A small network was shown many inputs. Here are its activations along a few directions, one row for each input.
In each table, some parts of the input vary, and every possible input appears once, in random order.
Descriptions start from the smaller parts, as in this example, which fits no table here: one of 5 places around a ring, together with either a single point or one of 9 places along a line or (one of 3 separate values, together with one of 6 places along a line).
Shared parts are said once, and a part with two or three values counts as separate values.

Other details of the inputs vary at random and push rows far along two fixed directions, the same in every table; ignore that.

Table:
row 1: [ 29  10  18   7  53 -29  82  22  -7 -84  42  57]
row 2: [-93  47  51  44  -7  70  25   4  26 -48  38  49]
row 3: [ 14  -8 -20 -11  15 -49  20 -10 -10  10  19 -11]
row 4: [ 18  15   0 -11  39 -29  58  13  19 -61  65  57]
row 5: [  7   5  -7   3  43 -16  69 -26 -18 -21  85  43]
row 6: [ 11  -9 -12   0   0 -11  18 -17 -21  22 -17 -38]
row 7: [ 30   5   1   6  61 -30  19  23 -34 -23  26  15]
row 8: [-99  11  56  16 -13  63  -6  28  22  -2   0  15]
row 9: [-78   0  34  14 -25  82  -1   1  21  21  -2   8]
row 10: [ 42  -7 -22 -12  17  -9 -11 -37 -24 -28 -35   3]
row 11: [-86  26  12  12 -84  64 -63 -20  56  46 -11  -7]
row 12: [-70  41  32  40   1  72 -16  -9 -17  17  48  27]
row 13: [-80 -20  13  -7 -67  64 -60  -9  48  65 -13 -23]
row 14: [  9 -15  -5  -1  -4 -34   1  -2 -19  19 -39 -54]
row 15: [ 26  -6  -7 -19  28 -17  53   9  21 -52  56  54]
row 16: [ 28 -21 -25 -19 -24 -17   1 -13  26   4   8   2]
row 17: [ 27  -3 -30 -17 -41 -54 -35 -10  21  31 -41 -46]
row 18: [-88   8  26  19 -75  93 -45   3  51  26 -42  -1]
row 19: [ 33  31  -9  22  11  -8   4 -14 -25  -8  24  13]
row 20: [ 26 -20 -13  -7  -5  -2 -28  -1 -25  35 -14 -29]
row 21: [ 29  -7   8  -3  27 -10  59  19  -2 -55  13  46]
row 22: [ 13 -17  -6 -22  20   7 -28 -40 -32  10 -42 -23]
row 23: [-75  29  49  25  38  86  17  25  -4 -36  70  72]
row 24: [ 27  -7 -27   0 -40 -22 -15 -17   1  23 -60 -52]
row 25: [ 22  -1 -16   9  -7 -36 -58   0 -29  53 -48 -60]
row 26: [ 12 -28 -21 -32  -6 -48 -15  12  10  28 -18 -34]
row 27: [ 46  28  -8  21  25 -38  -2  -1 -21 -15   4   0]
row 28: [ 34 -52 -29 -44 -20 -45 -24   7  11  42 -37 -48]
row 29: [ 55 -11 -27  -8 -20 -19 -34   0 -10  19 -32 -27]
row 30: [ 42  -9 -16 -14 -18 -14 -50  20   1  15 -51 -29]
row 31: [ 61   8 -13  -2  22 -47 -16  22 -10 -14 -22 -13]
row 32: [ 30 -21  12 -10  55 -19  78  16 -26 -40  26  34]
Description of these inputs: one of 2 separate values, together with either a single point or (one of 3 separate values, together with one of 5 places around a ring).
Which other rows does row 11 become when the choice among 3 separate values takes its other values? List them by row number.
Answer: row 19, row 24
Which other rows does row 9 become when the choice among 2 separate values takes its other values? List them by row number.
Answer: row 18

Table:
row 33: [-39  14   8  19 -43  47 -35 -31   7  40 -38 -28]
row 34: [-29  27  28  20  63  64  20  17 -29 -43  46  53]
row 35: [ 50 -17 -35 -22  -7 -25  18 -40 -19   2  -3  -9]
row 36: [ 58   8 -11  11   6 -47  -5  22 -16 -23 -21 -15]
row 37: [-44  -6  -5  -8 -56  36 -47 -21  29  51   0 -29]
row 38: [ 41   8 -22  14  20 -44   9 -21 -33  15  -4 -29]
row 39: [ 23 -23 -12 -22  19 -63  16  19  -8  13   3 -23]
row 40: [ 54 -10 -30 -24  -3 -37   4 -13  10 -30 -27   5]
row 41: [ 53 -17 -11  -6  42 -24 -24 -10 -55  15  -2  -6]
row 42: [ 56  -3 -14   2   7 -36   9  -5 -10 -34 -36 -10]
row 43: [-64   5  35   6 -29  28 -39  23   9  30 -45 -37]
row 44: [-54 -31   9 -15 -55  47 -26   6  34  33 -48 -16]
row 45: [-46 -15  25  -4  28  32  58  17  28 -30  74  54]
row 46: [-33  26  11  10 -52  15 -62  33  38  32 -20  -8]
row 47: [ 60  -7 -23 -27  -1 -47   0   9  25  -9  -2   3]
row 48: [-44   7  42  15  31  42  65   8  -6 -45  29  48]
row 49: [-41  35   7  29  30  13  38 -12  -7 -15  93  46]
What do these inputs look like to the network?
Answer: either one of 2 separate values or (one of 3 separate values, together with one of 5 places around a ring)
Which other rows belong to the same alternative as row 41? List them by row number.
Answer: row 34

Table:
row 50: [  0  19  13   5  47 -10  48  35   2 -49  57  50]
row 51: [-51  25  45  29  24  43  39  32  13 -44  46  52]
row 52: [ 88  -8 -32  -6  50 -68  12  -9 -57 -11 -11 -24]
row 53: [-50   3  29   7 -35  47 -90   9  -3  44 -70 -30]
row 54: [-70  10  20   5 -15  30 -12  19  35  18  18   9]
row 55: [-14  -7  13  -8 -44  36 -44   8  29  17 -51 -12]
row 56: [-53  -3   5   8 -56  57 -96  -7   8  95 -16 -40]
row 57: [ 78 -29 -34 -15   5 -67 -36  -9 -41  38 -80 -76]
row 58: [-37  39  23  38   4  41  25   0   9 -47  41  51]
row 59: [ 22  -7  -1 -12  -3   7   3   9   6 -19 -17  13]
row 60: [ 65 -27 -22 -21   4 -53 -50   3 -44  31 -82 -55]
row 61: [-56  56  29  33   8  47  23   6  21 -51  72  75]
row 62: [-21 -14   2 -14 -29 -15 -36  14  28  46 -27 -37]
row 63: [ 54 -18 -21 -28   7 -30   0  12   6 -21  -2   7]
row 64: [ 40 -10 -25  -4  30 -19   1 -11 -41  28  45   2]
row 65: [ 12 -17 -10 -16   0  11  20 -12   2  -4 -19   8]
row 66: [-12 -20   3 -11   4 -19  28   5  -8   8   9 -16]
row 67: [105 -56 -55 -49  30 -88  47 -20 -31 -10  -9 -23]
row 68: [-63  35  11  17 -30  33 -13 -10  36   8  27  27]
row 69: [-27  22  19  21   8  32 -30  -3 -13   4  -1  -1]
row 70: [ 64  -5 -22  -6  46 -62  84 -27 -31 -39  52  19]
row 71: [ 76 -17 -40 -16  21 -76  53 -28 -31  -9  10 -19]
row 72: [-66 -12  23   6 -56  39 -44  12  26  50 -58 -47]
row 73: [ 19  25  -5  10  -6 -22  -2   2   9 -18  14  14]
row 74: [ 17 -20  -8 -27 -39  -2 -54  12  29  19 -43 -25]
row 75: [ 10  19   4  23  30   3  67 -22 -13 -45  46  40]
row 76: [ 66 -36 -40 -33  27 -57  29  -7  -2 -21  19   8]
row 77: [ 30   3 -16  11   8 -19  37 -21 -14 -17   1  -2]
row 78: [-56   6  14  13 -44  47 -84  -1   2  55 -71 -51]
row 79: [-25  17  27  20  29  17  43  32   2 -44  36  40]
row 80: [  7  34   2  20  57  14  40 -14 -33 -39  56  31]
row 81: [ 62 -56 -41 -46 -18 -52  -9 -19  -4  30 -48 -50]
row 82: [-86 -14  27  -2 -61  41 -46   6  30  58 -37 -45]
row 83: [ 77 -47 -40 -39 -16 -51  -6 -16  -9  27 -73 -50]
row 84: [ 37  11 -11  17   2 -26  16  -3  -8 -26  -2   3]
row 85: [ -3  -2  13  10  45  -6  77  10 -19 -42  42  33]
row 86: [-59   9  26   5  20  58  30  -2  36 -44  81  77]
row 87: [-71  27  39  16 -13  50 -19  38  38  -4  20  26]
row 88: [-52  22  11  14 -48  53 -86 -13  10  59 -52 -53]
row 89: [-58  44  25  25   7  37  34 -11  28 -32  78  69]
Changing only one part turns row 85 into row 72. The same change can be made to row 78. Which row results?
Answer: row 57
Changing only one part turns row 73 into row 61. The same change can be made to row 69. Which row results?
Answer: row 52
What do these inputs look like to the network?
Answer: one of 2 separate values, together with either a single point or one of 4 places along a line or (one of 3 separate values, together with one of 5 places around a ring)
Which other rows does row 86 become when the choice among 3 separate values takes its other values? List them by row number.
Answer: row 62, row 89
